A small network was shown many inputs. Here are its activations along a few directions, one row for each input.
In each table, some parts of the input vary, and every possible input appears once, in random order.
Descriptions start from the smaller parts, as in this example, which fits no table here: ring(5) and (point or (values(2) and line(4)) or ring(9)).
Shared parts are said once, and a part with two or three values counts as separate values.
(in the rows, 128 means zero)

Other details of the inputs shift rows strongly along two fixed directions, in all tables alike. That doesn't count.

Table:
r1: [141 115 144 144 100 146 149 140 135 132 122 126]
r2: [130 117 150 149 104 152 151 112 147 128 106 122]
r3: [128 151 129 119 147 100  97  92 113 139 126 147]
r4: [133 146 133 111 147 103  98 124 106 138 143 154]
r5: [ 64 131  38 103 199 117 125 152 110  93 123  53]
r6: [143 124 132 146  98 150 150 138 149 124 115 141]
r7: [145 115 132 145 101 147 146 140 154 126 109 142]
r8: [144 109 140 138 103 144 143 143 140 132 116 122]
r9: [131 153 132 117 142 104 103 122 101 137 147 154]
r10: [134 106 149 133 113 147 149 145 142 127 119 130]
r11: [133 112 150 136 107 149 152 141 138 126 126 132]
r12: [134 113 151 140 107 151 152 144 138 127 123 129]
r13: [140 106 149 133 116 148 151 142 142 126 122 129]
r14: [129 158 130 113 140  97 101  99 128 133 154 142]
r15: [128 112 140 153 108 164 141 119 154 138 118 118]
r16: [141 107 142 139 102 145 143 143 140 132 115 123]
r17: [139 146 126 116 140  99  97 122 105 141 141 150]
r18: [139 108 144 142 107 144 148 145 139 133 116 124]
r19: [134 145 128 115 145  99  99 123 105 140 141 152]
r20: [138 114 142 141  97 147 146 140 136 131 121 124]
r21: [137 111 148 137 110 152 156 140 139 123 127 129]
r22: [135 141 130 106 147 104 104 120 108 135 147 155]
r23: [ 71 136  35 106 181 118 122 145 107  93 128  53]
r24: [132 151 130 119 138 104 103 121 102 138 146 153]
r25: [137 115 145 144 103 145 150 142 135 131 122 126]
r26: [130 150 133 118 144  93  99  93 119 128 132 145]
r27: [ 58 104  54 133 160 157 173 139 153  68  95  18]
r28: [129 145 122 123 149 112  86  97 120 150 139 147]
r29: [132 146 131 109 142 108 108 117 105 133 152 156]
r30: [131 152 130 111 144  93  98 101 131 137 148 143]
Each input here is: values(2) and (point or line(4) or line(10)).
The inputs of r3 and r2 match in every part but the values(2) part. If r22 is changed in the same way as r3 into r2, which row does it become?
Answer: r29
Change only the line(4) part in r2. List by row number the other rows that result.
Answer: r14, r15, r27
Change only the line(10) part in r25. List by row number the other rows that result.
Answer: r1, r9, r11, r12, r20, r21, r23, r24, r29

Table:
r31: [151  99 172 167  67 185 183 122 178 120 107 127]
r32: [103 156  91 104 169 103  95 138  90 120 152 128]
r33: [171 153 195 139 117 111  86  83 118 184 155 193]
r34: [162  79 175 153  72 176 189 169 159 131 102 131]
r35: [169 153 181 146 100 106  83  88 114 182 139 205]
r36: [ 91  88  83 135 133 173 186 180 138  94 108  52]
r37: [105 153  91 103 167 101 100 139  87 122 155 126]
r38: [ 75  97  50 132 154 171 173 147 172  80  92  36]
r39: [162  79 174 153  73 174 189 169 159 131 104 131]
r40: [168 151 185 128 102 114  96 125 104 159 155 206]
r41: [108 149  85  99 170  99 106 137  80 122 147 121]
r42: [ 97 172  74 108 182  85  85  97  91 111 132 120]
r43: [ 99 162  71  98 172  95  85 103 121 131 137 118]
r44: [ 79  88  53 139 138 171 159 166 137  90  94  16]
r45: [ 87  85  72 129 143 165 182 187 149  88 108  47]
r46: [178 144 185 121 104 102 101 129 113 159 157 209]
r47: [ 88 148  89 103 194 101  86  92  98 123 146 105]
r48: [113 145  83  94 174  92 105 142  92 121 144 123]
r49: [109 152  90 100 172  97  94 142 102 118 149 131]
r50: [157  93 170 164  69 180 184 128 192 118 103 128]
r51: [143  75 194 154  80 172 180 123 185 124  97 117]
r52: [105 149  87 102 168 102 103 140  86 121 153 122]
r53: [117 144  91  97 168  94 104 142  97 123 148 129]
r54: [177 147 186 121 104 102  97 128 113 159 157 211]
r55: [156  93 170 169  73 170 180 133 179 120  85 128]
r56: [172 168 187 142  93  94  98  84 115 157 143 198]
r57: [107 148  61  99 174  88  73 126  93 121 137  98]
r58: [100 156  71 114 180  87  77 107 108 137 132 121]
r59: [153  83 170 171  72 176 174 136 178 131  79 132]
r60: [ 71  79  78 134 163 170 172 140 166  89  99  30]
r61: [137  81 195 157  78 179 180 119 172 125  99 115]
r62: [106 149  83  99 171 100 106 138  82 123 149 120]
r63: [154  83 182 171  86 183 174 132 187 149 106 112]
r64: [ 95 161  74 111 180  93  81 100  91 122 125 124]
r65: [151  95 171 164  58 170 185 125 191 120 114 119]
r66: [ 69 107  63 140 135 163 181 136 162  77 113  28]
r67: [160 161 204 125 104  93 100  81 118 158 142 188]
r68: [149  94 167 166  70 191 178 126 178 129 100 127]
r69: [110 153  91 100 171  96  91 142 101 120 149 134]
r70: [ 76 108  61 144 145 149 177 148 163  77  90  28]
r71: [105 156  94 103 167 101  97 138  88 121 154 131]
r72: [168 160 182 128  92 114  90  83 127 177 144 203]
r73: [181 139 182 119 104 103 108 128 109 161 151 204]
r74: [176 145 184 123 103 109 108 122  94 163 150 204]
r75: [108 149  87 100 171 102 106 137  80 122 143 122]
r76: [167 158 203 121 106  87  98  85 129 157 140 191]
The inputs of r43 and r72 match in every part but one. If r45 is changed in the same way as r43 into r72, which row does it become?
Answer: r52
Describe the family of inputs behind these rows.
Answer: values(2) and (point or line(10) or (values(3) and line(4)))
Change only the line(4) part in r33. List by row number the other rows that result.
Answer: r47, r61, r67
Change only the values(3) part in r51. List by row number the other rows that result.
Answer: r50, r55
Change only the line(10) part in r54. List by row number the other rows that result.
Answer: r34, r39, r45, r46, r48, r49, r53, r69, r73

Table:
r77: [120 109 141 142 122 151 146 120 148 130 114 104]
r78: [131 117 125 142 108 145 151 141 148 120 114 116]
r79: [108 139 101 100 172 103 106 138  96 124 146 121]
r80: [125 114 137 136 116 146 156 126 153 116 119 110]
r81: [129 115 121 140 110 146 152 147 137 117 114 115]
r82: [106 147  91 118 164 106  92 108 109 134 130 117]
r83: [177 173 177 121 112  83  64  80 106 171 153 222]
r84: [193 134 232 145  67 124 118  91 145 168 137 215]
r85: [130 104 142 132 115 149 155 153 135 123 127 116]
r86: [129 117 122 142 112 146 148 131 149 121 112 115]
r87: [127 115 140 136 112 143 157 135 150 116 121 115]
r88: [131 107 122 137 114 152 149 161 132 126 120 113]
r89: [124 112 142 142 120 148 147 119 150 124 116 109]
r90: [110 150 102 103 161  97 109 122 104 114 144 124]
r91: [109 150  92 119 161 106  94 107 112 128 131 121]
r92: [130 112 125 140 111 152 152 155 136 123 118 119]
r93: [116 142  90 106 165 106 100 144  93 130 140 127]
r94: [109 148 104 103 163 102 108 128 100 119 148 127]
Describe the family of inputs behind these rows.
Answer: values(2) and line(9)
The inputs of r81 and r90 match in every part but the values(2) part. If r86 is changed in the same way as r81 into r90, which row does it become?
Answer: r80
Change only the values(2) part in r87. List by row number the other rows that result.
Answer: r78
Change only the values(2) part in r85. List by row number the other rows that result.
Answer: r88
